Each row below holds a small network's activations on one input, seen along a few directions.
Each table varies a few parts of the input and shows all the possible inputs, shuffled.
A made-up example of a description, with smaller parts first: one of 6 places along a line, together with either a single point or one of 11 places around a ring or (one of 3 separate values, together with one of 8 places around a ring).
Shared parts are said once, and a part with two or three values counts as separate values.

Other details of the inputs vary at random and push rows far along two fixed directions, the same in every table; ignore that.

Table:
R1: [  9.7 -20.0  -5.6   8.1 -21.5 -12.9 -20.1  -3.9  -7.2  -1.9  -1.8  -4.2]
R2: [-20.0   1.1 -11.3 -16.9  -7.9   4.8  -4.7  11.0   8.6 -22.5  -6.0   3.0]
R3: [ 32.9 -36.3  11.7  38.7  11.9 -29.2 -55.6  37.7  -8.4  -8.0  16.4 -49.2]
R4: [ 12.5  -1.7  -0.8  11.5 -18.4  -4.5   6.3  -4.4   4.7   2.8  14.4 -29.6]
R5: [  5.6   8.5  15.4   4.9  -2.0  15.6 -17.4   1.9  13.1  -6.3   5.7   7.8]
R6: [  6.7  14.9   3.7  -8.3 -48.6  35.7  43.0  -6.1  -7.5  44.1  -7.7  24.6]
R7: [  6.1  -6.5   9.1  11.8  22.2   1.3 -12.1  17.8 -17.9  -1.0  15.1  -6.8]
R8: [ -8.8 -18.7  -4.6  -6.3   0.4 -12.0 -26.2   0.2   4.0 -32.3  -8.2 -15.2]
R9: [ -8.0  21.2  -9.8  -1.7  10.6   0.2   6.8 -23.2   9.3 -13.9  -5.1   2.4]
R10: [  5.3   5.9  34.0   6.3 -18.2  20.7  37.6   8.0 -21.4  84.6  -5.3  14.6]
R11: [ 20.0 -34.4  -8.2  10.2 -17.9 -14.0 -10.9  16.6   1.7  17.5  12.1 -17.4]
R12: [  2.0 -27.3   0.0  -6.3  21.3 -16.5 -11.0   7.0  -0.8 -25.3  -0.5 -25.0]
R13: [-10.5   5.8   8.5  13.7  -2.1  -3.5 -13.3  12.4   1.9 -15.9   4.2  20.6]
R14: [-19.0   8.3  -2.2  -5.4   4.5   8.5  11.0 -15.4   7.6 -16.9  -7.8 -16.3]
R15: [ -5.7   9.4 -11.0 -19.5   5.0 -13.1  18.2 -18.9   8.3 -25.7  17.7   4.6]
R16: [ -4.8  36.6   1.9  -8.6 -16.9  35.9  41.8 -13.0   3.5  40.7 -25.9  51.7]
R17: [-21.4  21.4  -5.5  -1.5  22.7   1.7 -19.3 -17.2  14.3 -27.1  10.3   4.7]
R18: [-18.6  38.2   3.5 -18.5  -0.4  18.6  49.3 -15.2  -9.7  39.9 -15.8  45.0]
R19: [ 12.6 -39.6   3.1  14.8  -2.2 -11.5 -21.6  32.0   8.2   7.6   7.2 -37.8]
R20: [ -0.5   1.9  -2.0  -7.9   8.5 -14.0  11.8 -23.2  -2.8 -14.5   6.2   3.7]
R21: [ 14.1 -11.8  10.1  19.8 -11.2 -19.2 -23.8  18.3  -2.6  13.8  -7.4 -10.6]
R22: [ 34.7 -41.6  16.2  21.9 -50.0  -8.8 -15.8  26.7  -8.8  47.3   7.8 -36.5]
R23: [-12.9  21.9 -21.8  -3.7   6.2   0.1   8.8 -37.2   7.8 -34.5  -2.4   9.5]
R24: [-36.9  32.4  -6.5 -15.5  -7.3  25.9  37.6  -9.7   7.7   7.2  -9.9   8.4]
R25: [ 19.5 -22.1  15.5  22.3 -34.0  14.0  27.9  23.2 -22.0  87.1  -9.7   3.4]
R26: [-10.6 -18.3 -15.1  -4.1   8.6  -2.9  -1.6   3.4   1.8 -15.7  -7.0  -4.4]
R27: [ -8.6  10.8  -0.2   6.7  -2.5 -10.3 -11.6   7.6   4.8 -16.0  -5.8  19.4]
R28: [ -7.7  17.7  -0.5 -26.2  -4.0  25.2  -0.4   2.0  12.6 -22.7  -6.4   0.1]
R29: [-19.1   2.0   3.1 -21.1  17.5  -5.7   3.4  -1.5   9.3 -23.1   8.9 -16.3]
R30: [  0.1  11.4  -9.8  -3.9  25.3  -8.5  -0.5   2.0  -8.6 -12.4  -2.0  11.0]
R31: [  1.0  -0.7 -10.9  -9.1  25.4 -12.4  -3.2  -4.0  -2.6 -25.0   3.0   4.3]
R32: [ 33.3 -11.3  16.0  16.6 -16.0   6.6 -13.7   3.0   2.9  23.6  -6.3 -19.0]
R33: [ 12.1   8.5  12.8   8.0  -3.6   9.4 -16.8   1.2  11.2   1.7  -4.0   2.6]
R34: [-14.4  12.5 -18.8  -7.2  -2.7  -8.9  -4.6 -11.5   2.5 -22.5 -11.9  27.8]
R35: [ 30.3 -27.5  28.3  18.5  -0.4 -22.0 -15.2   9.9  -6.5  27.4  10.2 -43.3]
R36: [-12.8  -6.3  -8.9 -18.5  22.1  -4.7   4.2   4.1   5.8 -28.4   6.0  -3.3]
R37: [ -3.9   7.4 -17.2   3.3  15.3  -8.8  -8.0   5.1  -5.2 -10.1  -5.1  15.6]
R38: [ -6.4  27.4 -10.9  -0.8  18.1  -3.8  -1.0 -17.7  14.3 -13.8  -8.9   8.3]
R39: [ -5.1  12.3  -0.1   9.7  16.7  -4.5 -23.1 -10.0  15.1 -12.3   4.9 -12.0]
R40: [  9.3   9.9  -7.9  -7.7 -11.2  16.0   2.5 -24.3   0.2 -14.5  -7.9  15.5]
R41: [-17.3  15.0  -1.0  -9.8  31.6  -6.0 -22.6 -10.8  -3.0 -25.9  17.9   2.7]
R42: [-13.2  -4.3  21.6 -11.6  -8.9  10.1  37.9  -3.5  -7.9  35.3  -7.8   0.7]
R43: [ -8.8  14.6   9.3 -18.0 -26.4  50.2  42.5  -8.4  -4.0  36.0 -23.3  25.0]
R44: [ -3.2  -2.9 -22.2 -20.9  10.7 -11.9  12.6  -6.7   7.4 -24.2  14.2  13.7]
R45: [  0.4  -8.3   3.1  22.6  10.0  -4.2 -16.7  23.8 -10.0  -9.9  11.9   3.2]
R46: [ 27.1 -20.7  24.0  22.7   3.5  -4.2 -10.6  28.9 -22.6  41.0   9.0 -23.9]
R47: [  6.2  -9.4 -14.6  -9.2  15.3 -16.1  -1.1 -10.5  -3.7 -24.7   6.5   2.9]
R48: [ -3.3  -7.6 -23.6  -3.8   0.9  -6.3  -1.0  -7.3  -5.6 -10.8   0.1  14.0]
Description of these inputs: one of 6 places around a ring, together with either one of 2 separate values or one of 6 places along a line.
Q: Changing only the place on the ring of 6 turns R26 into R14. The same change can be made to R19. Which row results?
A: R24
Q: Changing only the place on the ring of 6 turns R27 into R39. The same change can be made to R21. Which row results?
A: R38
Q: Which other rows does R43 become when the choice among 2 separate values takes its other values? List them by row number.
A: R28
Q: Which other rows agree with R10 in the place on the ring of 6? List them by row number.
A: R15, R18, R20, R29, R35, R41, R42
Q: A walk changes only the place on the ring of 6. It starts at R4 and steps to R6. List the rest of the walk in order.
A: R22, R11, R44, R15
Q: Which other rows does R11 become when the place on the line of 6 takes its other values? List them by row number.
A: R3, R25, R37, R45, R48

Table:
R49: [-38.0  19.8 -14.5 -24.8  21.4   2.9  14.8  -6.9  -8.2 -17.9   3.1  29.1]
R50: [ 12.9 -12.9  -8.5  17.2  32.6 -46.5 -56.4  -1.0   5.9 -55.7  22.2 -23.8]
R51: [ 13.8   0.6  -7.8  14.4  28.2 -10.8 -51.7   7.4   7.5 -40.6  11.5 -14.1]
R52: [ 17.3 -13.0   3.7  24.6  43.5 -26.9 -63.9   4.9   4.6 -56.0  17.9 -41.1]
R53: [ 12.7  -1.5   5.9  -2.3   6.6  -7.9 -42.9 -11.8  13.5 -39.4   9.7 -35.2]
R54: [ 22.1  -0.3  34.3   4.3 -17.4  17.3  13.3   2.3  -0.5  32.7  -3.3 -20.1]
R55: [ 23.0 -24.2   7.6   8.4  -2.1 -10.2 -15.1   5.7   1.2  11.4  -7.4 -37.7]
R56: [-37.6  35.7 -19.5 -14.9   5.9  15.4  30.9  -8.0  -1.0 -16.1 -20.5  48.2]
R57: [ -8.3   5.8   9.1   1.9 -32.3  15.9  23.1  -2.8   7.6  34.2  -8.7   3.2]
R58: [-15.6  10.6  -4.8   0.1  21.3 -15.1  -1.2  -7.8  -4.3 -13.2   9.8  10.0]
R59: [  0.3  -1.5  -8.4  -8.8   4.5  -3.9  -8.2   9.4  -5.3 -23.9  -0.9  21.0]
R60: [ 20.0 -10.8   8.3  11.1 -26.9   1.8  24.9   3.1 -13.4  47.9  -0.4 -14.5]
R61: [  0.1  11.8 -14.6   2.4  13.6  -2.2 -25.5   6.2   6.0 -18.7   4.4   8.3]
R62: [ 19.7 -19.7   5.6  11.4 -28.0   5.3  15.2   2.6 -15.2  39.4  -1.1 -15.2]
R63: [  3.3  -4.4  -2.4  -3.3   4.0 -16.4 -41.8 -11.4  18.2 -45.1  10.5 -31.0]
R64: [-17.1  21.2 -20.5  -5.0  15.9  -7.8 -15.9  -0.2   7.3 -32.9  -3.3  13.9]
R65: [ 24.7 -34.6  18.3  15.7 -32.5  11.8  10.1  11.9 -11.8  48.4   0.5 -24.6]
R66: [-28.3  36.2 -19.9 -22.8  -1.9  18.1  46.2 -17.9  -5.9   1.8 -11.7  86.5]
R67: [ 31.7 -41.6  41.0  18.0 -37.0  16.5  31.8  34.7  -8.5  94.4   6.0 -35.7]
R68: [-21.8  18.3 -16.9 -17.6  25.2  -7.6   1.9 -21.0   4.7 -19.8 -16.8  33.9]
R69: [-12.4  -3.3  -1.1 -12.1 -14.5  25.6  39.8  -4.2  -2.4  29.0  -6.6  16.2]
R70: [ -3.2  11.6 -11.1 -15.0   7.7  -3.5  22.2  -8.7   7.2 -11.4   4.2   3.3]
R71: [-40.6  32.9 -15.7 -34.3  -2.5  28.4  53.1  -8.3 -12.9   9.7 -17.3  65.9]
R72: [ 21.0 -36.7  32.0  31.4 -35.1  -0.3  -4.6  21.6   5.6  41.7  -1.7 -46.4]
Q: What do these inputs look like to the network?
A: one of 2 separate values, together with either a single point or one of 5 places along a line or one of 6 places around a ring
Q: Changing only the choice among 2 separate values turns R60 into R50. The same change can be made to R67. Which row results?
A: R49
Q: Which other rows does R69 become when the choice among 2 separate values takes its other values? List them by row number.
A: R71
